A small network was shown many inputs. Here are its activations along a few directions, one row for each input.
Each table varies a few parts of the input and shows all the possible inputs, shuffled.
A made-up example of a description, with smaller parts first: one of 4 places along a line, together with either a single point or one of 9 places around a ring or (one of 2 separate values, together with one of 8 places around a ring).
Shared parts are said once, and a part with two or three values counts as separate values.
In the rows, zero is written as 128.

A family of inputs:
row 1: [142 101 143 112 139  76 118 110 132 145 112  81]
row 2: [110 177  83 120 116 134 153 117  74  99 134 101]
row 3: [124  57 158 137 145 120  95 114 175 141 129 140]
row 4: [123  57 157 137 126 130 111 126 171 144 132 138]
row 5: [170  87 167 120 140 131 113 132 148 171 127 119]
row 6: [ 97  94 157 127 161 132 122 120 139 106 128 150]
row 7: [162 105 172 118 168 124 114 118 142 149 120 121]
row 8: [112 142 129 109 143  94 140 117  87 118 126 100]
row 9: [117 238 154 146  91  96 114 166 163 182  68 189]
row 10: [100 137  85 152 123 176 145 132 120  83 143 155]
row 11: [132 146 158 114 172 142 136 125  96 123 135 141]
row 12: [147 165  95 136 136 177 147 137  98 110 138 136]
row 13: [ 85 116 148 130 159 141 134 119 119  96 140 159]
row 14: [156  96 114 120  91  94 125 124 134 149 127  85]
row 15: [176  99 143 126 120 142 121 133 144 152 136 126]
row 16: [170 124 123 129 115 156 126 140 136 133 147 125]
row 17: [127 162  66 130 108 130 152 129  88 105 129  96]
row 18: [125 120 137 105 144  84 128 117 107 129 114  90]
row 19: [ 97 234 124 140  62  46 117 156 152 177  59 148]
row 20: [115  75 162 135 155 123 112 112 165 122 125 140]
row 21: [150  84 138 114 111  83 117 123 139 167 119  78]
row 22: [ 69 207 143 163  77  97 112 160 185 154  74 207]
row 23: [160 145 104 138 126 166 139 146 120 124 147 129]
row 24: [ 83 152 102 142 132 181 147 120 105  76 148 159]
row 25: [130 180 112 125 145 181 148 126  83 103 143 141]
row 26: [129  70 133 142 106 141 119 127 166 126 140 145]
row 27: [150 121  94 123  86 107 130 131 126 129 138  85]
row 28: [151  83 139 115 129  72 101 112 142 164 115  80]
row 29: [170  86 167 121 158 121  97 121 152 168 124 121]
row 30: [114 116  94 154 112 165 137 140 142  97 152 147]
row 31: [140 142  76 132  97 118 143 137 110 120 138  88]
row 32: [123  95 113 146 101 155 123 134 158 107 152 144]
row 33: [ 79 140 121 126 148 163 146 119 109  86 148 163]
row 34: [106 165 102 104 132 115 153 116  77 108 135 105]
row 35: [144 123 167 110 174 132 124 126 116 133 123 131]
row 36: [126 169 131 109 161 163 148 124  87 113 144 145]
What is each input in this table made of? -> one of 3 separate values, together with either a single point or one of 11 places around a ring
The inputs of row 22 and row 9 match in every part but the choice among 3 separate values. If row 33 is changed in the same way as row 22 into row 9, which row does it become? -> row 36
Change only the choice among 3 separate values in row 14. List by row number the other rows that result. -> row 15, row 26

A family of inputs:
row 37: [130 114 146 117 149 129 126 118 120 130 132 125]
row 38: [120 118 144 122 147 115 123 119 128 128 122 125]
row 39: [137  96 127 134 140 160 129 125 134 112 148 134]
row 40: [126 103 130 133 127 147 125 125 139 122 140 138]
row 41: [ 78 240  73 139 117 175 169 142  72  75 134 168]
row 42: [116 108 128 139 125 133 122 127 147 120 130 139]
row 43: [122 121 137 137 114 127 122 137 152 134 125 147]
row 44: [129 122 112 126 118 111 129 124 123 127 127 104]
row 45: [135 136 121 124 107 105 128 133 128 140 121 111]
row 46: [127 133 137 142 113 125 116 139 159 146 114 151]
row 47: [139 118 114 120 120 125 132 122 115 128 137 103]
row 48: [141 107 143 117 162 142 129 118 114 121 140 121]
row 49: [126 131 152 121 136 110 123 129 133 141 117 133]
row 50: [150 111 111 121 133 138 136 123 110 119 144  99]
row 51: [141 149 121 129 106 102 122 135 134 151 111 114]
row 52: [132 143 153 126 134 107 116 131 139 153 106 137]
What is each input in this table made of? -> either a single point or (one of 3 separate values, together with one of 5 places along a line)
Change only the choice among 3 separate values in row 38. List by row number the other rows that result. -> row 42, row 44

A family of inputs:
row 53: [136 119 112 130  96 120 119 126 139 148 130 118]
row 54: [136 119 141 107 140 106 136 125 104 135 131 100]
row 55: [138 147 177 119 150 122 118 135 139 155 111 156]
row 56: [128 154 160 109 137  80 125 129 119 151 104 119]
row 57: [154 102 131 132 114 153 128 134 144 130 144 133]
row 58: [114  86 130 134 116 139 128 121 147 113 142 136]
row 59: [135 138 126 134 125 107 114 124 139 150 103 121]
row 60: [157 104 143 122 164 157 126 120 122 117 149 124]
row 61: [ 99 131 175 121 151 108 116 123 142 138 109 159]
row 62: [136 139 126 129 121  87 122 134 135 140 104 109]
row 63: [108  98 127 140 105 127 120 130 158 125 136 146]
row 64: [104 113 135 146 112 119 115 133 166 130 119 147]
row 65: [ 93 229  69 129 109 146 171 143  70  83 132 136]
row 66: [ 64 206  85 145 122 174 160 136  91  68 137 178]
row 67: [155  98 128 136 144 154 127 134 136 127 140 126]
row 68: [147 133 143 141 134 128 115 141 155 145 111 146]
row 69: [107  97 156 120 154 134 128 119 127 122 136 141]
row 70: [143 104 111 128 137 134 126 117 119 132 132 102]
row 71: [131 134 120 137 102 111 114 129 147 153 113 119]
row 72: [146 110 126 108 153 116 132 114 103 113 141  88]
row 73: [148 114 128 138 103 141 120 143 155 143 138 143]
row 74: [117  88 141 124 166 143 125 107 125 100 147 128]
row 75: [145 105 112 123 133 113 134 128 115 123 133  90]
row 76: [146 112 158 118 153 147 129 131 124 139 138 137]
row 77: [116  83 126 138 146 141 126 121 138 110 138 130]
row 78: [ 91 228  69 135 112 167 162 133  73  91 131 149]
row 79: [108 117 140 143 135 115 114 128 158 127 109 150]
row 80: [104 223  87 144 120 188 162 150  88  85 139 174]
row 81: [126 153 160 112 142 101 117 118 123 160 103 131]
row 82: [138 120 112 125  92  99 128 136 135 139 130 106]
row 83: [144 129 136 144 110 132 115 145 163 147 121 144]
row 84: [133 135 120 132  99  91 123 139 143 143 113 107]
row 85: [141 107 115 124 106 132 127 118 127 135 136 108]
row 86: [134 118 142 111 145 127 128 115 108 144 130 112]
row 87: [144 109 126 113 157 137 124 104 107 122 141 100]
row 88: [143 108 115 119 103 112 135 128 123 126 137  96]
What is each input in this table made of? -> one of 4 places along a line, together with either a single point or one of 8 places around a ring
The inputs of row 64 and row 84 match in every part but the place on the line of 4. If row 74 is changed in the same way as row 64 into row 84, which row does it become? -> row 72
Change only the place on the ring of 8 in row 67. List by row number the other rows that result. -> row 55, row 57, row 60, row 68, row 73, row 76, row 83
Change only the place on the line of 4 in row 78. List by row number the other rows that result. -> row 65, row 66, row 80
Change only the place on the line of 4 in row 68. List by row number the other rows that result. -> row 59, row 62, row 79

A family of inputs:
row 89: [131 188  96 129  83  62 126 140 123 158  87  92]
row 90: [ 67 144 119 143 148 186 149 126 115  68 151 188]
row 91: [152  51 212 120 197 140  96 114 166 154 129 152]
row 92: [ 83 167 157 143  99  84 110 143 172 156  84 176]
row 93: [176  48 123 110 144  98 117 105 124 138 141  50]
row 94: [130 156 100 161  38 103 114 162 185 163 102 147]
row 95: [125 189  82  99 149 160 174 115  30  82 157  95]
row 96: [114 132  62 161  88 206 152 144 128  76 171 158]
row 97: [173  17 126 142  99 140 106 127 185 144 155 104]
row 98: [140 211 120 100 101  55 138 136  88 168  89  83]
row 99: [185  69 146  81 162  92 127 101  88 149 144  40]
row 100: [109 190 187 138 137 103 104 147 167 172  77 194]
row 101: [ 94 167 150 139 185 205 143 131 110  84 142 205]
row 102: [116 166  57 128 131 167 163 120  66  71 154 104]
row 103: [126  26 183 125 160 120 101 109 172 137 136 133]
The inputs of row 97 and row 103 match in every part but one. If row 94 is changed in the same way as row 97 into row 103, which row does it become? -> row 92
What is each input in this table made of? -> one of 3 separate values, together with one of 5 places along a line
Change only the place on the line of 5 in row 95. List by row number the other rows that result. -> row 90, row 96, row 101, row 102

A family of inputs:
row 104: [134 155 150 134  80  51  98 149 178 194  75 129]
row 105: [127 155  83 118 121 127 151 127  93  96 135  97]
row 106: [104 151 116 146 135 168 144 138 130 110 131 164]
row 107: [143 105 166 104 163 114 116 116 131 151 130 124]
row 108: [134  83 154 134 144 140 114 130 164 142 123 140]
row 109: [ 96 130  95 148  93 163 142 131 138  96 148 155]
row 110: [181  79 105 128 101 123 126 126 132 148 148  78]
row 111: [143  94 165 129 155 132 105 117 152 139 119 143]
row 112: [157  87 121 115 131  96 130 115 127 132 133  76]
row 113: [132  73 142 142 129 131 106 135 167 130 137 143]
row 114: [140 103 179 118 156 123 114 125 142 142 127 128]
row 115: [102 142 105 154 120 159 135 142 133  99 145 166]
row 116: [114 173 128 111 152 143 143 124  96 116 135 147]
row 117: [113 165 123 114 143 131 149 126  79 110 125 131]
row 118: [104 223 114 144  70  81 126 154 144 161  78 150]
row 119: [141  97 161 109 155 102 124 117 114 145 120 108]
row 120: [139  96 140 114 149  99 118 108 117 145 128  83]
row 121: [110 164 102 118 138 129 140 118  82 109 131 105]
row 122: [127  61 132 139 101 135 114 122 171 128 140 133]
row 123: [113 163 127 140 145 160 134 124 117 106 126 167]
row 124: [111 171 141 127 145 152 142 133 107 108 133 152]
row 125: [152 146  67 130  91 156 145 138  99 112 149  97]
The inputs of row 112 and row 105 match in every part but one. If row 108 is changed in the same way as row 112 into row 105, which row does it become? -> row 106
What is each input in this table made of? -> one of 2 separate values, together with either a single point or one of 10 places along a line
Change only the choice among 2 separate values in row 123. List by row number the other rows that result. -> row 111
Change only the choice among 2 separate values in row 113. List by row number the other rows that result. -> row 115

A family of inputs:
row 126: [142 157 153 124 133 118 122 135 134 149 113 138]
row 127: [150 115 127 116 170 137 129 113  99 122 137 100]
row 128: [158  95  99 130 134 146 131 119 119 116 144  92]
row 129: [128 104 110 122 106 115 134 123 121 127 141  96]
row 130: [144  97 122 126 118 155 133 128 130 123 154 126]
row 131: [114 114 152 124 162 130 128 125 129 110 131 142]
row 132: [110 107 127 146 113 139 115 123 160 123 129 151]
row 133: [136 141 105 130  88  83 122 135 138 150 111 101]
row 134: [104 127 155 129 150 131 115 117 142 128 120 157]
row 135: [123 122 127 149 106 132 120 145 158 143 117 151]
row 136: [ 87 224  71 138 113 170 166 140  76  78 137 156]
row 137: [132 160 135 114 122  76 125 127 119 153  97 105]
row 138: [147 137 124 138  99 127 119 144 152 144 124 134]
row 139: [117 142 155 133 142 124 122 137 141 148 108 156]
row 140: [124 123 139 105 140 108 134 116 101 130 128 103]
row 141: [139 117 151 111 153 146 133 120 110 127 144 133]
row 142: [121  94 124 141 126 138 129 130 147 105 141 135]
What is each input in this table made of? -> either a single point or (one of 2 separate values, together with one of 8 places around a ring)
Change only the choice among 2 separate values in row 134. List by row number the other rows that result. -> row 132

A family of inputs:
row 143: [115 129 125 136 127 100 112 118 146 130 106 122]
row 144: [119 125 129 126 123  87 125 130 133 129 111 110]
row 145: [127 116 165 119 148 156 128 128 130 123 142 163]
row 146: [144 126 150 100 152 132 135 116  93 138 141 108]
row 147: [ 88 220  80 134 125 176 170 134  71  73 136 155]
row 148: [132 118 147 131 167 153 124 126 124 129 127 145]
row 149: [142 149 146 129 148 114 111 124 141 148 105 132]
row 150: [151 109 107 114 110 139 141 122 106 129 153  97]
row 151: [154 108 104 130 125 138 137 133 121 114 145 103]
row 152: [116 126 132 109 109  88 128 119 117 144 119 103]
row 153: [149 133 106 146 105 122 114 131 151 138 117 118]
row 154: [104  99 125 137 147 138 127 120 132 112 131 135]
row 155: [130 138 152 135 145 122 118 135 144 154 105 150]
row 156: [145 145 150 118 144 101 125 136 128 148 110 119]
row 157: [ 97 119 150 132 106 113 121 131 156 130 124 154]
row 158: [103 120 131 143 124 109 118 129 149 136 107 138]
row 159: [152 128 110 135 101 109 127 143 138 138 121 107]
row 160: [121 105 123 123 147 115 135 119 115 106 136 107]
row 161: [136 124 112 152 102 132 120 142 154 145 118 134]
row 162: [ 84 243  81 138 105 142 156 148  87 101 120 162]
row 163: [150 112  99 140 129 151 124 122 135 115 140 115]
row 164: [147 124 147 116 166 131 131 127 108 123 133 115]
row 165: [ 98  98 143 126 129 142 130 122 139 106 147 151]
row 166: [142 146 154 101 129 102 127 126 113 162 118 112]
row 167: [118 106 126 107 132 115 138 108 100 121 144 100]
row 168: [131 102 124 134 107 165 133 136 145 115 159 147]
row 169: [144 128 142 126 170 143 118 115 121 123 127 128]
row 170: [130 123 131 142  84 135 123 144 161 140 136 150]
row 171: [137 103 105 145 125 161 129 134 138 121 141 130]
row 172: [149 129 113 118  87 110 130 132 122 152 129 101]
row 173: [125 137 170 124 126 126 121 136 149 148 120 168]
row 174: [117 109 119 132 151 128 121 108 128 106 130 119]
What is each input in this table made of? -> one of 2 separate values, together with either a single point or (one of 3 separate values, together with one of 5 places along a line)
Change only the place on the line of 5 in row 168. List by row number the other rows that result. -> row 150, row 151, row 163, row 171
